Each row below holds a small network's activations on one input, seen along a few directions.
In each table, some parts of the input vary, and every possible input appears once, in random order.
Descriptions start from the smaller parts, as in this example, which fits no table here: ring(5) and (point or ring(9) or (values(2) and line(6))).
Shared parts are said once, and a part with two or three values counts as separate values.
In the rows, 128 means zero.

Table:
R1: 109  116  116  101  58  41  120  107  124  132  124  127  173  82  106  229
R2: 109  162  132  155  145  100  142  133  179  157  157  156  116  109  143  137
R3: 136  151  143  155  142  161  138  124  99  155  116  134  112  122  151  100
R4: 140  120  120  112  155  139  137  141  164  114  109  157  110  149  130  118
R5: 128  145  118  127  141  157  124  154  101  130  151  103  109  149  136  92
R6: 134  139  122  124  146  156  114  161  105  118  150  103  116  160  130  100
R7: 143  131  146  137  149  171  124  137  122  129  108  134  110  136  124  109
R8: 137  152  129  151  150  132  142  119  136  153  138  148  110  114  152  113
R9: 134  110  138  93  63  106  119  98  49  129  80  95  156  89  112  189
R10: 121  126  117  127  142  109  125  153  199  120  122  165  123  147  118  129
R11: 133  144  145  146  148  160  129  123  109  145  113  130  102  125  142  103
R12: 141  127  125  119  158  141  122  135  173  123  119  146  113  134  135  119
R13: 115  150  128  158  149  105  129  141  182  145  152  162  122  111  136  139
R14: 120  137  111  136  151  109  130  147  204  129  136  159  118  138  113  147
R15: 123  69  149  133  73  126  142  68  74  106  105  99  179  118  110  134
R16: 143  134  130  131  155  141  132  130  156  123  130  152  108  126  122  121
R17: 138  142  126  133  153  140  139  123  158  137  135  148  102  115  130  112
R18: 140  121  141  126  152  163  124  144  135  127  99  129  102  144  129  104
R19: 134  147  132  144  156  138  136  125  141  138  131  154  111  108  141  117
R20: 123  139  127  143  146  112  124  143  193  130  147  164  124  128  118  144
R21: 133  112  121  86  66  77  123  89  84  125  101  113  162  78  114  206
R22: 116  139  125  146  148  110  123  137  193  149  157  160  119  121  126  141
R23: 125  123  114  78  62  96  107  123  32  116  122  67  167  117  119  177
R24: 131  132  118  113  147  153  113  165  114  116  137  102  114  165  136  96
R25: 98  76  127  140  68  60  144  76  152  107  149  132  196  109  103  174
R26: 114  84  124  116  72  115  129  96  57  94  148  71  187  144  117  124
R27: 124  154  121  132  142  153  113  144  91  134  151  102  120  149  153  97
R28: 140  136  141  140  150  167  132  134  127  142  116  126  97  127  131  99
R29: 119  162  126  134  140  151  134  148  82  142  153  102  112  141  153  94
R30: 142  117  138  124  147  162  126  150  133  121  86  132  103  156  123  94
R31: 121  70  132  126  77  97  147  58  112  100  128  118  185  106  112  150
R32: 132  129  114  110  143  148  115  171  114  110  128  105  117  177  129  89
Q: Describe the family of inputs behind these rows.
A: line(4) and (values(2) or line(6))
Q: The inputs of R6 and R20 match in every part but the line(4) part. If R26 is changed in the same way as R6 into R20, which row does it become?
A: R25
Q: A walk changes only the line(4) part. It starts at R32 and steps to R30. List the rest of the walk in order.
A: R4, R10
Q: Which other rows agree with R21 in the line(4) part? List them by row number.
A: R4, R8, R12, R16, R17, R19, R31
Q: Change only the line(6) part in R30. List by row number the other rows that result.
A: R3, R7, R11, R18, R28

Table:
R33: 118  146  121  102  71  61  115  113  88  147  128  115  157  78  125  214
R34: 134  131  113  130  153  117  136  109  192  133  155  149  116  118  134  126
R35: 142  108  111  108  156  125  129  136  183  97  125  137  121  163  117  111
R36: 112  81  100  94  72  60  122  124  128  86  143  107  183  147  93  170
R37: 122  49  133  114  79  96  144  84  137  84  93  129  178  134  88  149
R38: 139  173  134  126  146  127  128  129  141  163  118  153  92  87  145  153
R39: 148  152  123  116  147  165  129  122  85  144  134  102  106  125  158  92
R40: 142  154  131  122  145  167  134  128  84  137  136  110  104  125  155  92
R41: 119  110  122  140  144  127  127  155  181  107  124  151  131  170  112  106
R42: 108  107  108  114  75  51  128  100  136  114  167  119  179  105  111  187
R43: 146  122  121  116  152  171  117  145  108  106  123  107  107  158  125  95
R44: 121  130  122  147  149  118  131  115  188  131  152  158  113  118  134  125
R45: 122  129  119  101  70  97  118  111  35  126  144  75  167  113  135  156
R46: 112  136  129  167  140  113  138  132  183  141  153  161  135  129  130  135
R47: 113  137  128  157  144  117  134  129  185  135  154  162  129  123  129  127
R48: 127  118  152  124  77  96  136  74  96  147  85  134  152  62  121  197
R49: 134  172  137  135  143  122  125  137  140  165  113  155  95  81  145  153
R50: 126  108  123  133  148  127  131  151  184  108  131  152  122  169  109  104
R51: 121  97  109  90  71  105  111  127  56  98  137  67  170  146  106  155
R52: 132  101  149  122  75  134  138  73  41  125  103  92  163  100  132  137
R53: 126  109  119  126  148  125  135  150  185  99  124  147  114  160  112  99
R54: 136  123  128  123  146  170  121  153  108  112  118  103  104  159  123  85
R55: 147  123  119  105  152  169  120  139  107  110  121  93  107  161  126  92
R56: 116  111  124  149  141  124  133  159  178  112  126  151  137  175  113  114
R57: 121  128  132  153  149  114  133  127  188  133  157  161  128  118  134  127
R58: 138  107  116  116  152  129  133  144  183  96  126  148  118  164  118  107
R59: 135  123  132  127  147  173  118  156  108  120  125  111  110  167  120  91
R60: 142  173  129  118  149  121  125  122  141  163  116  144  96  87  145  156
R61: 121  174  140  148  138  122  121  148  136  175  118  158  117  98  144  164
R62: 133  152  142  135  144  161  126  139  86  148  132  116  112  125  154  95
R63: 131  67  141  110  76  141  130  88  63  95  91  86  165  135  102  134
R64: 117  75  140  135  84  85  150  61  145  113  124  139  176  91  106  166
R65: 127  127  130  132  143  174  118  160  103  117  121  110  120  167  124  90
R66: 124  175  139  146  140  124  121  142  138  171  114  159  107  92  142  155
R67: 129  171  143  138  143  122  123  141  141  171  116  158  101  86  143  155
R68: 123  157  137  150  136  159  132  143  79  155  131  114  121  136  150  99
R69: 122  126  131  138  141  169  118  164  104  125  124  106  126  173  122  98
R70: 134  156  134  131  142  162  132  134  84  141  131  111  103  120  153  89
R71: 129  131  121  139  151  117  140  115  190  127  156  155  115  121  131  123
R72: 130  154  137  143  141  164  122  140  80  146  132  116  123  130  154  97
Q: Describe the family of inputs behind these rows.
A: ring(5) and (values(2) or line(6))
Q: The inputs of R34 and R60 match in every part but the ring(5) part. If R64 is changed in the same way as R34 into R60, which row does it become?
A: R48
Q: Change only the ring(5) part in R45. List by row number the other rows that result.
A: R33, R36, R42, R51

Table:
R73: 144  134  131  110  125  180  123  138  33  131  116  76  124  156  138  89
R74: 113  80  130  119  74  84  130  101  112  100  132  119  179  125  101  157
R75: 134  110  132  96  92  143  112  120  37  114  118  66  150  131  128  128
R76: 133  142  134  138  154  193  120  163  83  127  115  100  104  164  141  78
R77: 138  139  123  132  184  171  128  171  161  113  128  146  84  173  139  62
R78: 134  116  120  142  177  154  125  155  206  109  142  155  104  168  112  95
R79: 118  79  117  123  108  77  139  111  199  100  125  152  167  146  101  156
R80: 125  90  118  104  72  103  126  92  67  99  124  86  174  121  115  157
R81: 119  192  122  144  142  85  126  141  175  179  151  172  107  78  147  177
R82: 123  154  145  131  91  78  136  83  120  170  109  154  134  38  131  206
R83: 115  97  116  140  143  104  144  128  226  100  148  156  131  155  103  114
R84: 141  204  148  157  175  165  128  133  118  192  128  154  80  81  179  117
Q: Describe the family of inputs behind these rows.
A: values(3) or ring(9)
Q: Which of the alternatives is R81?
A: values(3)

Table:
R85: 121  118  120  116  94  126  154  69  120  108  84  129  142  95  128  156
R86: 127  135  123  102  72  103  106  135  38  128  166  79  167  118  115  167
R87: 116  129  154  160  173  156  142  145  159  142  137  151  108  120  144  99
R88: 145  148  134  148  166  176  152  115  144  151  130  152  116  135  136  95
R89: 129  112  146  145  111  115  147  84  154  152  126  145  151  96  102  156
R90: 138  124  139  109  70  96  126  103  78  138  111  99  149  105  110  139
R91: 134  155  126  121  124  161  95  182  26  139  154  85  112  159  130  114
R92: 123  165  122  151  172  134  120  140  174  141  140  158  113  129  152  89
R93: 139  125  152  112  147  182  106  148  100  135  104  103  90  133  137  107
R94: 117  137  121  128  125  72  123  142  185  143  154  169  142  90  125  167
R95: 137  48  93  128  142  160  129  168  168  61  132  105  137  232  95  60
R96: 117  159  96  124  126  57  123  132  197  134  149  171  118  110  130  185
R97: 130  90  152  128  94  118  141  88  135  133  116  139  134  97  118  159
R98: 133  194  86  126  178  114  129  159  187  133  151  177  86  145  161  126
R99: 109  161  114  144  179  127  122  173  173  150  149  169  79  133  128  115
R100: 131  147  120  128  149  188  150  109  114  114  84  128  95  133  150  98
R101: 120  38  109  103  103  91  126  123  176  50  137  106  180  205  64  111
R102: 130  115  129  120  85  106  112  116  41  137  112  93  174  126  127  173
R103: 144  150  124  120  144  167  118  146  43  136  119  86  134  163  160  105
R104: 133  153  134  116  144  152  148  151  74  121  118  80  117  131  152  82
R105: 130  96  154  102  93  121  108  109  106  130  104  103  137  95  114  164
R106: 125  122  143  154  110  94  139  95  166  117  141  156  158  93  132  156
R107: 138  119  150  140  149  180  139  128  128  138  116  138  87  135  141  101
R108: 106  130  133  148  119  76  115  112  183  142  138  152  146  93  120  149
Q: Describe the family of inputs behind these rows.
A: values(2) and (point or line(11))
Q: The inputs of R99 and R94 match in every part but the values(2) part. If R88 is changed in the same way as R99 into R94, which row does it become?
A: R89
Q: Change only the values(2) part in R101. List by row number the other rows that result.
A: R95
Q: Change only the values(2) part in R91. List by row number the other rows that result.
A: R86
